Each row below holds a small network's activations on one input, seen along a few directions.
In each table, some parts of the input vary, and every possible input appears once, in random order.
A made-up example of a description, with smaller parts first: one of 8 places around a ring, together with either a single point or one of 11 places along a line or (one of 2 separate values, together with one of 6 places along a line).
Shared parts are said once, and a part with two or three values counts as separate values.

Other details of the inputs vary at random and push rows far along three fixed directions, the same in every table; ignore that.

Table:
r1: [-39 -51  34  -1 -14  65 -22   8 -17  55 -47]
r2: [ 15   2  11  26 -33 -23   0   3   7 -16   8]
r3: [ 17  -2  15  23 -32 -25   2  12   8  -8   3]
r4: [ 11  24  11  27 -26 -14 -16  13  14  -2  13]
r5: [ 63 -41   9 -27  61   9  12   2  -2  53 -36]
r6: [-67   7 -22 -29   7  28   9 -15 -21 -27   7]
r7: [ 46  38 -21 -18  44 -10   6   8  18   6  17]
r8: [ 60 -33  11 -42  56   3  23  10   2  50 -36]
r9: [-32 -11  -2   0 -14  17   3 -11 -12 -12   1]
r10: [ 19  -1  12  26 -28 -26  -7   2   6 -12   7]
r11: [-78 -49  15   2 -36  56 -10 -12 -31   6 -28]
r12: [-24  28 -28   2  -8  -5   8 -10  -1 -46  28]
r13: [-74  22 -31 -27  18  54  -8 -14 -18 -13  12]
r14: [ 14   2  13  21 -31 -28   3   8   5  -9   8]
r15: [ 17  -1  15  32 -23 -26 -10   1   3 -11   5]
r16: [ 17   0  10  31 -24 -29 -10   1  -1  -8   3]
r17: [  9  17  15  28 -25 -21 -18  11  21   6   7]
r18: [ 28   3  -8 -10  14 -15  16   6   5  -1   2]
r19: [-17 -29  18  17 -28  11 -12  -1  -8   2 -14]
r20: [ 11   3  21  19 -35 -32   0  10   4  -8   2]
r21: [-21 -31  24  24 -28   9 -15  -5 -15   7 -15]
r22: [ 15   3  21  18 -31 -31   1  12   8  -9   2]
r23: [ 61 -28   8 -42  75  21   8  10  15  79 -41]
r24: [  5  21  11  27 -25 -24 -18   9  18   5  10]
r25: [ 16  -5   3  14 -14 -15  -4   1   1  -5  -1]
r26: [-71  -1 -23 -21  -1  35   8 -15 -21 -26   8]
r27: [ 11   8  14  17 -30 -30   2  11   7 -15   4]
r28: [-53   6 -17  -1 -13  16  -5 -18 -16 -34  17]
r29: [-29 -65  38 -13   7  62 -19   4 -11  78 -59]
r30: [-14  33 -60 -49  61  16  29 -22  -5 -35  26]
r31: [ 17   1  15  22 -30 -27   3  10   9 -11   7]
r32: [-28  25 -55 -45  53  19  17 -26 -13 -32  25]
r33: [ 38  40 -26 -20  50 -18   7   3  25   6  18]
r34: [  0  58 -43 -27  44   1   7  -7   8 -22  38]
r35: [ 57   3  -7  -6  38 -23   9   0   8   6   1]
Each input here is: one of 5 places around a ring, together with either one of 2 separate values or one of 5 places along a line.
Changing only the place on the ring of 5 turns r25 into r32. The same change can be made to r5. Which row results?
> r16
Change only the place on the ring of 5 in r24. List by row number the other rows that result.
> r17, r23, r29, r33
Change only the choice among 2 separate values in r1. List by row number the other rows that result.
> r23

Table:
r36: [-24  48 -64 -18  31   9  17 -21  -5 -61  46]
r37: [  7 -37  32   8 -14 -11  -6   3   4  31 -30]
r38: [  7 -32  25 -26  33   9   8   0   4  35 -26]
r39: [ 58  19 -16 -39  51 -10  37  11  15   3   9]
r40: [-66  11 -32 -22   2  49   0 -13 -35 -27  10]
r41: [-40   8 -27  -7   7  36  -4 -19 -24 -30  14]
r42: [ 58  34 -18  11  13 -63  11  -5  28 -28  35]
r43: [ 21  -2 -11 -12   9   6  13   7  -3   7  -3]
r44: [ -7 -25   3 -14  24   9  -2  -5  -7  28 -24]
r45: [-22   4   6  -8  13  46 -15   4  12  41  -6]
r46: [-36 -15   3 -13  15  24   3 -16  -4 -10   2]
r47: [ 37 -21  33  22 -24 -11   4  12  11   6  -8]
r48: [ 64  22   2  15  -8 -58   5  21  16   8   2]
r49: [ 19  14  -6  23   0 -24 -13  -9   0 -15  14]
r50: [-33  19   7  30 -54 -17 -22   7 -15 -19   7]
r51: [  8  52 -38 -26  55  14  -6   0  24  -3  24]
r52: [-46 -23  28  17 -58   5 -11   7  -9   6 -20]
r53: [ 14 -50  31  13 -24  18  -1   4  -2  24 -28]
r54: [ 49  -1  18  22 -38 -37   8  21  15   4   0]
r55: [ 21 -40  -3 -22  53  24   7 -10  -6  35 -26]
r56: [-47  33   7  59 -74 -42 -37  -4  -7 -47  26]
r57: [-41 -17  20 -15 -10  24   6   5  -9  10 -19]
What is each input in this table made of?
> either one of 2 separate values or (one of 4 places along a line, together with one of 5 places around a ring)

Table:
r58: [  4   7   7  29 -39 -38  -7   2  -8 -25  13]
r59: [-29  28 -24 -11  31  26   0  -7   2 -14  18]
r60: [ -1   9 -15 -20  24  17  22  -5  -4 -20  12]
r61: [ 73  12   3 -31  44 -16  18  20  20  27   0]
r62: [ 25   8  -8 -27  46  -1   7   4   5  37 -12]
r63: [ 57 -17  24  15  -5 -33  -1  10   1  11  -2]
r64: [-14   0  15  37 -37   3 -21   6  12   4   1]
r65: [ 20   2  -1 -27  18   2  13  10   5  27 -14]
r66: [ -4  42 -22   9  -4 -33  -8   9  13 -14  17]
r67: [ 22  35 -23   1  19 -37  -2  -9   3 -12  15]
r68: [ -1 -27  34  23 -20   3 -25   1 -10  20 -18]
r69: [-33 -34   6 -10  -9  45   7  -7 -12   3 -17]
r70: [ 15 -22   1  -8  29  27   1  -2  10  46 -17]
r71: [ 10  31  -4   6 -17 -26  11   5  -1 -35  30]
r72: [ 12 -42  26  18 -38  10   4   4   1  25 -21]
r73: [-50   9 -33  -3  -4  -5   3 -13 -20 -41  10]
r74: [ 11  13  10  22 -45 -36   6   9  -1 -16   4]
r75: [-26  -8   0 -17   4  32  12  -4 -17 -11  -5]
r76: [ 85 -10  -2 -11  55 -21  20   4   9  14  -3]
r77: [-32 -25   5 -14  -7  48  -3   1   1  14 -18]
r78: [ -6  16 -17 -13  34  12  -7 -15  -5 -14   8]
r79: [ 18  10   2  20 -12 -23  -1   0  -3 -29  14]
r80: [-36 -41  -1  -5   0  40  -4 -16 -16  -3 -12]
r81: [-31 -20  10 -12   0  48  -1   6  -5  12 -17]
r82: [ 19  28 -26  -5  11 -38  13  -8  -5 -28  20]
r83: [-24  18 -25  -9  33  21  -5 -20  -6 -24  16]
r84: [ -4  23 -27  -7  -9 -27  16   5  -2 -31  14]
r85: [ 15 -35   1   9  -3   4   3  -8  -2  11  -7]
r86: [  7  24  17  32 -30 -24 -17  15   9  -2  17]
r87: [-35 -15 -16   3   5  31 -11 -25  -7   3   0]
r88: [ 49 -38  20   6  20   6 -10  -2   9  43 -28]
r89: [  7  20   2  19 -40 -35  -4  21  15  -7   2]
r90: [-24   5  -6 -31  10  23   6   4  -6   7  -2]
r91: [-14 -51  67   3 -13 -27   5   0  30  26 -29]
r92: [  6  16  10  33 -34 -37 -21   0  -1 -11  10]
r93: [-32  -8  13   7 -43   4   1   4 -18 -12  -1]
r94: [-23  27 -21 -29  20  25   8  -1   0 -20  14]
r95: [-10 -27  20  24 -24  -8 -24   2  -7  21 -32]
r96: [-32  10  13  19 -35  -2 -21   6  -4   3   4]
r97: [-28  31 -21 -17  30  23  -2  -7  -1 -13  16]
r98: [ 34  -5 -16 -29  34  14  18   2  17  27  -3]
What is each input in this table made of?
> either a single point or (one of 5 places around a ring, together with one of 8 places along a line)
Change only the place on the ring of 5 in r72. List by row number the other rows that result.
> r70, r85, r87, r98
Start at r72 and move only the place on the line of 8, one step at a time. The first step leads to r69. Which rows follow, in order?
> r60, r75, r71, r93, r74, r84
